Each row below holds a small network's activations on one input, seen along a few directions.
In each table, some parts of the input vary, and every possible input appears once, in random order.
Descriptions start from the smaller parts, as in this example, which fits no table here: line(4) and (point or ring(9) or (values(3) and ring(8))).
Shared parts are said once, and a part with two or three values counts as separate values.
In the rows, zero is written as 128.

Other details of the inputs vary at random and push rows far along two fixed directions, the same in every table; ignore that.

Table:
row 1: [127,120,135,124,119,130,113,140,140,141,132,141,118,130]
row 2: [121,116,142,115,126,122,112,140,139,140,144,128,121,130]
row 3: [126,163,85,124,185,140,152,130,95,76,105,144,153,101]
row 4: [138,124,150,125,125,124,125,128,146,139,135,125,131,152]
row 5: [147,108,123,123,140,113,82,109,156,135,120,108,98,126]
row 6: [132,123,142,126,112,123,122,118,130,143,138,126,134,140]
row 7: [102,97,101,171,35,154,242,120,75,130,114,97,70,30]
row 8: [124,127,139,132,108,120,110,134,135,144,133,130,126,137]
row 9: [138,129,154,120,117,119,127,121,141,141,143,123,130,146]
row 10: [127,172,96,126,198,133,137,125,101,75,100,149,168,118]
row 11: [119,151,87,127,195,136,149,135,98,76,108,138,150,119]
row 12: [125,122,129,123,117,125,107,141,138,138,140,134,121,135]
row 13: [126,127,141,132,120,127,109,133,141,146,130,138,128,136]
row 14: [132,118,140,132,114,132,124,123,136,146,133,127,132,142]
row 15: [133,130,146,123,123,123,121,127,145,136,139,118,133,157]
row 16: [130,122,138,127,114,126,117,124,132,142,134,122,135,149]
Each input here is: point or (values(3) and line(5)).
Change only the values(3) part in row 4. List by row number the other rows that result.
Answer: row 9, row 15

Table:
row 17: [131,120,129,123,130,124,124,122,133,130,133,121,121,124]
row 18: [134,130,132,129,138,128,130,127,134,124,124,125,128,140]
row 19: [121,118,127,125,134,127,123,137,132,121,132,127,122,133]
row 20: [121,121,125,123,133,129,124,134,126,125,131,129,126,122]
row 21: [135,135,130,128,124,121,113,120,133,132,126,128,130,131]
row 22: [134,129,133,128,135,128,127,122,133,127,125,129,132,131]
row 23: [129,127,128,120,136,120,121,123,134,128,132,124,123,124]
row 24: [127,126,128,129,125,128,113,130,130,136,131,133,135,135]
row 25: [127,137,124,130,125,127,113,132,128,132,128,137,131,128]
row 26: [122,129,124,120,130,126,118,138,130,128,132,132,122,119]
row 27: [129,134,132,127,130,128,116,139,133,131,128,143,128,126]
row 28: [126,125,125,133,126,127,121,134,131,131,128,128,131,140]
row 29: [125,129,134,128,130,129,121,136,130,133,129,141,130,128]
row 30: [129,160,69,139,193,148,192,116,75,53,89,121,141,90]
row 31: [126,124,122,133,121,132,127,129,127,132,127,127,130,131]
row 32: [123,119,129,119,138,129,114,136,137,124,134,130,127,137]
row 33: [132,132,134,128,129,124,129,122,132,130,126,129,128,126]
row 34: [134,126,129,131,119,126,125,116,124,134,125,122,129,129]
row 35: [123,102,123,160,30,140,197,105,102,158,124,89,84,76]
row 36: [131,127,128,120,127,119,122,126,137,130,132,123,119,119]
row 37: [120,126,127,120,134,125,118,136,128,128,133,132,124,124]
row 38: [127,125,132,128,134,132,122,135,130,130,128,140,134,131]
row 39: [135,124,136,127,129,130,127,123,138,132,127,125,128,138]
row 40: [134,132,134,129,119,123,128,124,135,132,125,129,123,120]
row 41: [132,134,128,130,127,123,122,117,124,130,124,126,130,129]
row 42: [127,126,125,130,136,136,133,135,128,124,123,136,132,131]
row 43: [127,127,127,131,141,130,127,139,131,122,124,136,132,139]
row 44: [124,131,130,128,127,125,108,131,130,138,132,136,133,136]
row 45: [124,142,151,122,122,126,143,131,128,131,143,126,151,148]
row 46: [121,134,142,121,113,129,144,136,122,134,147,137,144,143]
row 47: [132,120,128,123,133,128,126,123,134,125,132,119,121,130]
row 48: [135,127,128,132,126,127,126,123,127,130,124,118,127,140]
Describe the family of inputs behind these rows.
Answer: values(2) and (point or (values(3) and line(5)))
The inputs of row 20 and row 17 match in every part but the values(2) part. If row 29 is changed in the same way as row 20 into row 17, which row does it become?
Answer: row 33
Change only the values(3) part in row 24. List by row number the other rows that result.
Answer: row 20, row 38
Change only the line(5) part in row 18. List by row number the other rows that result.
Answer: row 22, row 33, row 39, row 40
Change only the values(2) part in row 35. List by row number the other rows that result.
Answer: row 31

Table:
row 49: [117,148,81,145,144,150,204,122,76,81,96,129,130,64]
row 50: [129,147,113,108,204,125,91,145,140,95,119,148,151,149]
row 51: [126,147,116,107,212,130,82,148,137,92,120,151,158,160]
row 52: [135,117,143,134,101,126,119,118,138,153,126,120,122,138]
row 53: [130,121,120,142,104,132,134,127,119,139,121,127,111,113]
row 54: [136,122,126,125,145,122,114,123,140,122,121,126,119,125]
row 55: [128,163,86,148,144,148,209,106,74,82,96,112,135,78]
row 56: [141,136,132,120,173,118,78,127,146,124,119,146,146,167]
row 57: [129,149,129,106,196,121,103,143,132,104,131,152,167,167]
row 58: [140,139,120,106,220,114,68,135,155,98,124,145,157,172]
row 59: [121,111,129,148,67,139,157,125,119,156,134,124,109,99]
row 60: [120,126,124,132,100,130,137,129,121,137,133,130,125,111]
row 61: [137,120,130,118,146,122,110,123,144,129,133,119,130,141]
row 62: [118,128,126,130,106,131,139,127,120,134,133,132,123,109]
row 63: [132,123,128,130,116,116,114,119,133,137,127,123,118,129]
row 64: [127,169,84,144,181,152,181,125,77,73,94,145,169,107]
row 65: [138,119,149,120,116,123,118,124,151,141,139,124,121,143]
row 66: [119,125,142,137,84,126,144,130,121,148,139,126,130,120]
row 67: [125,129,114,130,112,129,131,130,120,128,125,130,120,108]
row 68: [134,121,136,119,127,123,121,127,146,133,141,121,128,150]
row 69: [131,122,152,124,111,124,131,131,140,140,141,132,124,140]
row 70: [125,121,145,123,114,129,132,136,131,138,143,128,129,149]
row 71: [122,125,120,129,148,131,120,136,125,115,123,129,123,128]
row 72: [125,126,149,135,85,124,138,129,131,150,141,122,126,132]
row 73: [133,115,142,118,120,129,115,129,145,136,143,120,128,158]
row 74: [124,114,153,146,65,131,146,129,134,165,139,121,116,131]
row 75: [125,115,118,146,84,139,148,128,117,146,125,125,107,98]
row 76: [121,128,117,130,113,132,134,128,121,128,126,128,115,103]
row 77: [120,147,74,145,150,150,195,124,80,77,90,126,122,61]
row 78: [128,130,117,130,121,127,129,124,119,128,124,125,112,108]
row 79: [127,120,124,126,158,126,109,128,135,114,126,127,130,143]
row 80: [126,128,152,129,99,122,132,128,134,148,144,126,125,136]
row 81: [116,124,125,126,129,135,135,139,121,126,130,131,128,122]
row 82: [130,126,118,129,138,129,128,131,127,118,118,128,115,109]
row 83: [125,143,142,117,153,122,106,134,134,125,137,145,156,152]
row 84: [119,123,139,124,121,130,134,139,122,135,139,131,135,139]
row 85: [127,127,139,123,124,124,136,134,132,133,140,130,130,143]
row 86: [131,123,151,131,90,121,122,124,144,153,139,113,124,141]
row 87: [133,126,129,126,126,120,114,115,133,136,128,122,116,123]
row 88: [141,119,141,118,136,122,109,119,146,134,130,121,123,134]
row 89: [136,125,142,123,120,122,114,112,137,146,135,116,121,129]
row 90: [129,126,118,133,113,123,125,127,121,131,124,125,115,114]
row 91: [132,115,154,137,80,126,125,125,147,163,135,118,120,145]
row 92: [135,121,143,126,108,118,110,116,140,149,133,114,123,137]
row 93: [118,127,121,125,135,130,137,137,124,123,129,133,129,119]
row 94: [124,122,145,126,111,126,137,134,130,137,137,135,128,127]
row 95: [133,114,133,118,141,128,108,123,139,127,134,120,131,149]
row 96: [126,129,112,129,151,128,126,135,128,113,120,126,121,117]
Describe the family of inputs behind these rows.
Answer: line(6) and ring(8)
The inputs of row 76 and row 75 match in every part but the line(6) part. If row 80 is changed in the same way as row 76 into row 75, which row does it become?
Answer: row 74
The inputs of row 93 and row 60 match in every part but the line(6) part. If row 68 is changed in the same way as row 93 into row 60, which row does it become?
Answer: row 86
Change only the line(6) part in row 94. List by row number the other rows that result.
Answer: row 57, row 64, row 66, row 83, row 84
A walk changes only the line(6) part. It starts at row 71 and steps to row 96. List the rest of the walk in order.
Answer: row 82, row 78, row 90, row 53

Table:
row 97: [134,122,138,127,120,127,128,125,137,135,131,121,125,131]
row 98: [129,124,135,126,122,123,127,123,136,136,134,117,125,135]
row 99: [124,118,138,125,122,128,129,136,132,134,136,129,125,138]
row 100: [129,139,112,129,146,133,157,119,109,105,118,121,136,116]
row 101: [128,124,129,127,117,128,116,128,130,140,130,129,126,127]
row 102: [133,122,136,130,120,126,128,124,139,136,128,118,123,131]
row 103: [129,129,129,129,117,124,115,128,130,138,128,127,125,130]
row 104: [122,132,119,132,135,137,153,131,111,115,121,132,134,120]
row 105: [129,132,104,132,146,134,147,122,109,105,115,124,129,114]
row 106: [127,140,115,130,139,134,156,118,108,110,120,125,137,114]
row 107: [131,130,138,129,120,128,126,123,133,137,130,129,129,131]
row 108: [125,129,136,130,116,123,124,134,131,137,134,134,133,135]
row 109: [130,127,130,130,118,122,118,127,128,137,129,128,124,131]
row 110: [128,133,104,132,141,136,145,123,110,107,116,123,129,112]
row 111: [128,132,139,126,113,122,123,125,130,137,133,125,130,132]
row 112: [131,139,111,135,148,133,157,119,112,105,113,119,134,116]
row 113: [130,127,141,128,117,125,128,123,131,138,134,128,128,132]
row 114: [130,126,133,121,124,122,121,132,140,131,133,130,117,121]
row 115: [128,125,134,118,120,120,123,131,137,134,139,129,116,122]
row 116: [127,135,103,134,143,135,141,122,113,108,114,121,127,115]
row 117: [127,127,137,132,116,125,126,133,132,139,132,133,131,135]
row 118: [129,133,108,132,143,135,143,122,110,111,117,128,131,114]
row 119: [125,129,134,130,112,125,122,134,133,138,134,133,133,132]
row 120: [125,123,137,128,121,132,128,136,133,136,133,133,128,135]
row 121: [129,118,127,129,122,125,119,125,135,134,130,120,118,133]
row 122: [122,122,136,126,120,130,126,138,132,133,140,128,127,135]
row 123: [128,120,128,127,117,129,118,127,131,139,132,125,123,127]
row 124: [131,139,117,132,143,134,155,118,111,110,118,126,137,117]
row 125: [125,120,135,129,119,130,128,135,135,134,131,126,122,134]
row 126: [132,131,141,130,119,122,125,123,130,137,133,127,129,135]
row 127: [124,127,134,128,118,127,125,134,131,137,135,136,134,133]
row 128: [133,120,130,130,123,130,118,127,136,135,126,129,122,130]
row 129: [130,136,112,133,141,134,139,123,113,115,115,132,132,117]
row 130: [133,121,138,126,123,124,129,124,135,134,133,121,127,134]
row 131: [127,143,108,132,146,134,154,120,111,104,115,118,136,115]
row 132: [122,123,135,127,116,130,127,136,131,136,138,132,130,133]
row 133: [129,147,118,132,139,129,148,120,108,110,118,127,139,119]
row 134: [123,121,135,128,121,127,127,135,132,133,137,125,124,136]
row 135: [123,117,130,129,121,125,118,130,136,135,127,127,112,112]
row 136: [132,143,128,100,211,116,60,141,150,107,129,154,156,163]
row 137: [147,151,127,95,240,119,45,140,159,91,121,160,175,196]
row 138: [123,115,132,128,122,122,117,130,136,137,131,128,113,116]
row 139: [128,128,135,133,116,128,124,133,134,140,130,133,130,133]
row 140: [122,122,136,126,117,129,130,135,130,137,138,132,129,134]
row 141: [127,126,132,116,121,122,119,133,137,133,138,129,116,121]
row 142: [120,117,129,126,122,125,114,133,133,137,132,127,114,111]
row 143: [128,142,109,129,144,136,158,120,107,103,116,120,137,112]
row 144: [132,137,111,135,141,136,136,125,116,115,112,133,131,116]
row 145: [126,130,138,124,113,126,125,124,130,138,134,127,130,130]
row 146: [130,125,133,121,122,120,125,130,137,132,137,129,116,121]
row 147: [124,125,136,130,116,128,127,133,132,139,134,135,131,133]
row 148: [133,125,139,128,121,129,127,123,136,136,131,125,128,132]
row 149: [133,128,130,133,119,126,117,128,133,138,124,129,121,131]
row 150: [131,132,106,137,142,135,142,121,117,107,108,122,124,115]
row 151: [131,116,128,131,122,125,120,124,137,133,127,121,117,133]
row 152: [123,123,133,129,120,129,125,136,133,132,137,125,125,134]
row 153: [132,132,140,132,117,125,125,124,132,138,130,126,127,132]
row 154: [125,137,117,136,133,138,147,131,116,119,118,135,136,118]
row 155: [131,129,108,134,142,133,146,121,113,108,114,124,127,116]
row 156: [128,123,130,128,119,126,117,127,130,139,131,130,125,129]
row 157: [132,117,131,129,121,127,120,125,134,137,130,128,121,131]
row 158: [127,129,139,125,116,124,126,123,130,138,136,128,130,132]
row 159: [131,126,131,132,117,123,119,127,131,139,128,128,121,132]
row 160: [127,126,138,123,116,127,126,124,132,137,136,124,129,131]
row 161: [122,138,115,133,130,136,145,131,114,117,122,135,139,116]
row 162: [122,119,137,125,119,128,130,137,130,134,139,128,125,136]
row 163: [124,119,136,128,121,127,128,134,133,134,133,125,123,137]
row 164: [124,119,138,127,119,131,129,137,133,134,133,129,124,135]
Describe the family of inputs behind these rows.
Answer: line(4) and (values(2) or (values(3) and line(5)))
The inputs of row 163 and row 125 match in every part but the line(4) part. If row 130 is changed in the same way as row 163 into row 125, which row does it become?
Answer: row 97
The inputs of row 157 and row 118 match in every part but the line(4) part. If row 113 is changed in the same way as row 157 into row 118, which row does it become?
Answer: row 158
Change only the values(2) part in row 115. List by row number the other rows that result.
Answer: row 136
A walk changes only the line(5) part. It starts at row 111 and steps to row 145. List the rest of the walk in order.
Answer: row 160, row 143, row 131
Change only the values(2) part in row 141. List by row number the other rows that result.
Answer: row 142

Table:
row 165: [103,88,144,135,83,122,115,140,140,160,151,117,102,146]
row 166: [108,113,108,160,78,140,185,132,104,142,117,141,106,69]
row 167: [147,124,126,103,195,122,105,113,144,109,129,117,142,152]
row 168: [136,108,145,147,106,135,109,131,144,144,120,130,121,154]
row 169: [148,158,129,121,172,116,94,108,126,126,112,128,167,160]
row 170: [123,177,90,146,154,142,174,116,72,91,104,139,152,65]
row 171: [119,158,135,106,152,124,129,154,129,113,140,151,158,152]
row 172: [129,135,124,155,69,143,219,111,103,127,125,99,117,105]
row 173: [136,90,131,133,97,119,94,120,153,157,145,99,95,133]
row 174: [128,142,83,151,181,143,175,125,97,73,90,117,133,120]
row 175: [117,131,162,116,83,110,114,124,136,157,161,126,114,123]
row 176: [124,125,125,131,155,140,101,135,120,123,117,159,155,163]
row 177: [115,130,114,143,55,149,217,128,91,135,138,111,123,103]
row 178: [118,124,121,159,47,156,211,121,78,148,124,124,120,92]
row 179: [146,139,110,125,174,132,74,116,135,114,100,129,147,154]
row 180: [121,136,156,130,101,127,130,149,125,156,142,150,137,133]
row 181: [141,122,137,121,181,134,129,129,156,105,133,123,146,158]
row 182: [138,151,136,109,161,104,111,107,140,104,131,140,150,140]
row 183: [143,149,107,120,175,124,73,127,151,116,97,144,134,136]
row 184: [109,110,153,109,125,126,125,157,146,134,144,127,127,129]
row 185: [124,101,133,131,73,124,83,138,154,176,144,139,102,111]
row 186: [124,112,145,99,135,123,102,136,146,138,152,128,111,119]
row 187: [142,143,91,119,192,137,176,106,97,66,93,125,116,81]
row 188: [131,131,158,135,83,110,108,108,152,174,136,122,110,121]
row 189: [114,125,122,117,174,118,98,160,136,110,130,147,138,142]
row 190: [107,97,156,119,94,131,130,141,144,151,155,110,117,147]
row 191: [145,154,133,108,172,104,106,107,131,113,130,122,165,166]
row 192: [125,95,131,116,96,116,81,150,148,157,154,126,88,117]
row 193: [139,108,130,117,130,114,77,132,164,137,130,125,91,133]
row 194: [141,163,102,157,146,154,196,118,78,86,95,127,156,114]
Describe the family of inputs behind these rows.
Answer: ring(5) and ring(6)
The inputs of row 167 and row 169 match in every part but the ring(5) part. If row 184 is changed in the same way as row 167 into row 169, which row does it become?
Answer: row 180
A walk changes only the ring(5) part. It starts at row 185 and steps to row 192. List the rest of the walk in order.
Answer: row 186, row 175, row 170
A walk changes only the ring(5) part. It starts at row 193 and steps to row 183. List the rest of the walk in order.
Answer: row 188, row 182, row 187
